A small network was shown many inputs. Here are its activations along a few directions, one row for each input.
Each table varies a few parts of the input and shows all the possible inputs, shuffled.
A made-up example of a description, with smaller parts first: ring(8) and (point or ring(11) or (values(3) and line(4))).
Shared parts are said once, and a part with two or three values counts as separate values.
In the rows, zero is written as 128.

Other details of the inputs vary at random and push rows far along three fixed directions, the same in every table; ignore that.

Table:
x1: [157  97 106 123 137  99  99 104  89 104  94 110  99 105]
x2: [ 73  99 128 139 125 197 168 130  65  43 159 152 213 214]
x3: [152 176 161  96  72 125  78 121 146  69 132 175 161 122]
x4: [ 92 124 118 141 162 174 129 103  86 108 143 133 175 143]
x5: [158 169 194 107  66 125  77 110 155 110 107 154 179 139]
x6: [118  99 131 128 133 115 103  75  76 130  40 120  64 136]
x7: [ 72 130 126 111 158 163 147 152 113 116 161 148 193 153]
x8: [139 146 146 153 143 134 139 109 127 138 116 120 173 126]
x9: [147 110 127 104 149 127 137  65  88 144 120 128  74 124]
x10: [142 121 158 143  88  61 133 148 147 142 152 155 145 112]
x11: [ 79  87  98 147 140 145 145 145 105 115 149 142 190 167]
x12: [107 121 146 166 123 145 159 163 147  93 153 121 156 163]
x13: [ 75 121 121  64 113 134 110 103 129 106  89 147  68 132]
x14: [180 188 151 154 118 121 150 147 148 138 123 140 141 115]
x15: [136 130 135 155 178 152 156 156 160 163 117  82 119 107]
x16: [162 121 114 113 172 145 109 128 164 165  98  95  55 100]
x17: [155 132 159 163 130 120 130 164 133 119 115 138 174 130]
x18: [170 134 108 156 180 104 124 166 163 147 163  89 113  42]
x19: [176 150 124 108  64  67  90 181 192 102 122 175 148 103]
x20: [135 151 151 153 160 152 191 142 131 116 136 124 177 150]
x21: [102 123 128  93 127 139 128  78 137 130  50  95  28 124]
x22: [180 154 166 146  73  83  65 173 194 120 117 133 134 102]
x23: [129 107 106 102  91 125  93 129 142  87  81 125  61 123]
x24: [ 73 108 135  86 102 121 118  85  97 117 152 156 126 133]
x25: [127 122 136 135 170 123 158  89 102 148 105  91 125 115]
x26: [194 162 119 151  88 115 125 180 141  91 137 164 163 108]
x27: [ 95 149 119  94 104 180 159 162  65 170 155  96 160 171]
x28: [127 122 130 138 129 130 131 130 137 120 183 122 125  87]
x29: [166 146 101 148 106 103 143 202 160 123 145 159 143 109]
x30: [122 141 124 126 108 133  72 119 158 113 145 129 133  99]
x31: [136  91 103 147 130 118 121 149 134 109 151 100 140 106]
x32: [145 116 129 112 122 121 121  92 144 143 156 118  85 108]
x33: [179 127 115 153 222 160 168 155 131 165 130 108 129 116]
x34: [ 92 102 144  99  93  77  89  89 107 134  91 129  96 145]
x35: [154 112 102 124 176  98 168 126 143 192 148 127  92  86]
x36: [ 66 128 156 167 117 186 174 125  52  77 157 156 194 230]
x37: [ 97 110 118 155 185 142 176 114 126 158 137  62 128 116]
x38: [ 89 121 103 124 165 134 122 130 130 150 138 140 139 116]
x39: [104 134 112 126 155 159 134 145 145 104 144 122 108 116]
x40: [204 150 151 156 139  80 162 132 152 162 131 120 126  57]
x41: [127 120 108 172 193 104 204 189 139 154 110 120 109 118]
x42: [110 154 119 146 141 156 166 128 136 138 123  99  97 140]
x43: [ 94 115 118  58 129 138 117  75 122 138  80 144  54 166]
x44: [ 94 112 141 140 141 118 191 120 122 162 162 130 161 135]
x45: [169 168 126 109 111 136 108  98 127 126 115 155 103 145]
x46: [132 122 116 137 180  88 168 132 147 192 113  93 115  83]
x47: [178 166 115  76 111 133 117 137  67 178  68  75  50 104]
x48: [150 130 125 133 157 151 119  97 124 138 135 133 155 143]
x49: [106  91 121 111 105 157  84 134 114  90 112 121 115 155]
x50: [154 120 165 162 105  92 142 119 105 113 143 143 146 123]
x51: [128  99 116 126 127 127 123 177 134 124 124 144 155 135]
x52: [176 108  84 170 180 117 137 152 113 130  95 112 120  84]
x53: [ 93 102 141 122 134 116 116 141 116 148  82 136 103 158]
x54: [121  81 113 108  79 112  94  93 110 106 111 121  64 107]
x55: [136  79 101 162 171 139 186 133  69 110 146 119 135 120]
x56: [124 163 180  93  58 103  77 126 180 140 113 165 176 145]
x57: [151 184 173 106  53  85 111 146 212 125 131 168 178 129]
x58: [ 70 134 100  72 116 147 114  92  91 124  84 154  52 139]
x59: [141 129 133 160 103  95  81 128 157 129 104 115 109 115]
x60: [129 116 149 170 144 111 144 128  93 112 148 116 183 146]
x61: [137 127 143 181 181 129 184 164  98 108 123 126 141 153]
x62: [ 52  69 126  93  71 137 123  87  62  88 150 162 155 187]
x63: [ 88  97 117  56 126 118  97  51 110 157  95 122  73 148]
x64: [117 167 138 127 105 125 156 141 155 154 124 148 135 138]
x65: [172 161  96 111 144 104 131 138 161 179 105 143  54 105]
x66: [119 121 128 102 148 148 127 132 149 161 133 143 141 153]
x67: [ 84 114 124 103 117 140  97  58 125 144  63  94  68 128]
x68: [ 77 123 138  84  95 144  79  66 124 133 137 164 158 195]
x69: [154 146  94 147 171 161 170 152 155 156 150 107  88 119]
x70: [135 159 142 131  69  80 111 153 146 130 108 167 109 140]
x71: [168 139 160 145  74  57  65 135 175 122 138 117 130  96]
x72: [ 84  71 100  79 106 106  94  85  87 120  81 125  81 139]
x73: [153 122 148 126  86 147  97 153 122  74 131 155 195 142]
x74: [164 143 125 133 152 145 141 156 186 132 163 119 119 125]
x75: [ 83 148 109 144 143 189 153 149 110 103 181 133 146 149]
x76: [133 125  95 159 120 154 148 179 132 100 156 128 133 137]
x77: [141 169 114 114 107 168 147 185 103 164 168  60 147 140]
x78: [152  94  79 169 169 126 130 164 143 134 115  96 103  86]
x79: [102 120 120 132 144 172 116 100 139 133 165 116 157 164]
x80: [ 94 126 133 127 139 157 125  90  78  88 169 129 197 147]
x81: [ 86 105 139 150 140 152 180 102 116 142 168  97 142 139]
x82: [ 91 103 121 171 160 119 160 148 121 150 128 128 163 150]
x83: [128 150 106 132 165 166 156 133  85 114 121 139 103 118]
x84: [119 158 180  94  66 161  54 107 116  69 146 180 202 155]
x85: [153 123 156 146  71  73 101 123 151 121 140 127 103 104]
x86: [162 123 115 128 169 107 140 109  97 137 119 122  72  57]
x87: [123 143 140 130 131 161  96 159 152 107 165 128 158 114]
x88: [132 113 117 146 172 146 148 129 144 147 192  94 157 131]
x89: [171 125 113 143 201 124 152 117 118 158 148 102 132 111]
x90: [147 175 164 120  56  78  84 128 203 152 132 162 197 116]
x91: [124 126 127  75 136 154 115  60  99 111  74 138  61 166]
x92: [145 150 128 114 118  81  99 150 170 136 173 147 176  78]
x93: [125 142 125 152 102 118 126 142 134 120 103 125  76 134]
Each input here is: values(3) and (point or (ring(5) and line(6))).
Changing only the values(3) part turns x16 into x33. The same change can be made to x49. Which row results? -> x73
Changing only the values(3) part turns x93 into x70. The same change can be made to x76. Which row results? -> x29
Changing only the values(3) part turns x86 into x24. The same change can be made to x48. Which row results? -> x68
Which other rows does x84 become when the values(3) part takes its other values? List them by row number. -> x7, x87
Which other rows does x71 become when the line(6) part takes its other values? List them by row number. -> x12, x22, x59, x85, x93
Which other rows does x59 become when the ring(5) part takes its other values? List them by row number. -> x30, x67, x78, x79

Table:
x94: [130 133 133  92  70 120  70  97 113  99  88 136  86 124]
x95: [171 199 169 124  97 133 113 134 181 142 163 147 201 133]
x96: [ 58 126 125  86 131 189 140  86 117 139 157 115 129 177]
x97: [112 133 144  93  67 112  82 111 128 113  84 152  88 149]
x98: [135  88  86 144 212 138 158 137 100 152  96  88  60  90]
x99: [159 100  82 198 243 117 200 183 132 162 127  78 106  70]
x100: [109 111 130  92 102 125  95  96 101 104 110 147 117 146]
x101: [188 125 113 117 137  51  83 123 159 155  49 125  11  47]
x102: [179 164 152 128 106  76 109 124 197 177 174 133 176  85]
x103: [114 133 122 103 100 138 113 114 112 109  95 150 102 149]
x104: [103  97 133 172 166 147 180 138 106 122 174 108 184 149]
x105: [167 164 139 156  98 134 129 177 164 107 175 147 188 128]
x106: [ 69 105 118 140 145 179 164 129  84 117 120 108 133 182]
x107: [ 70 108 123 115 127 168 142 108  67  96 131 138 135 176]
x108: [155 134 150 162 119  92 141 161 160 125 177 148 203 116]
What is each input in this table made of? -> values(3) or (values(2) and line(6))
Which other rows does x94 become when the line(6) part takes its other values? List them by row number. -> x98, x99, x104, x105, x106
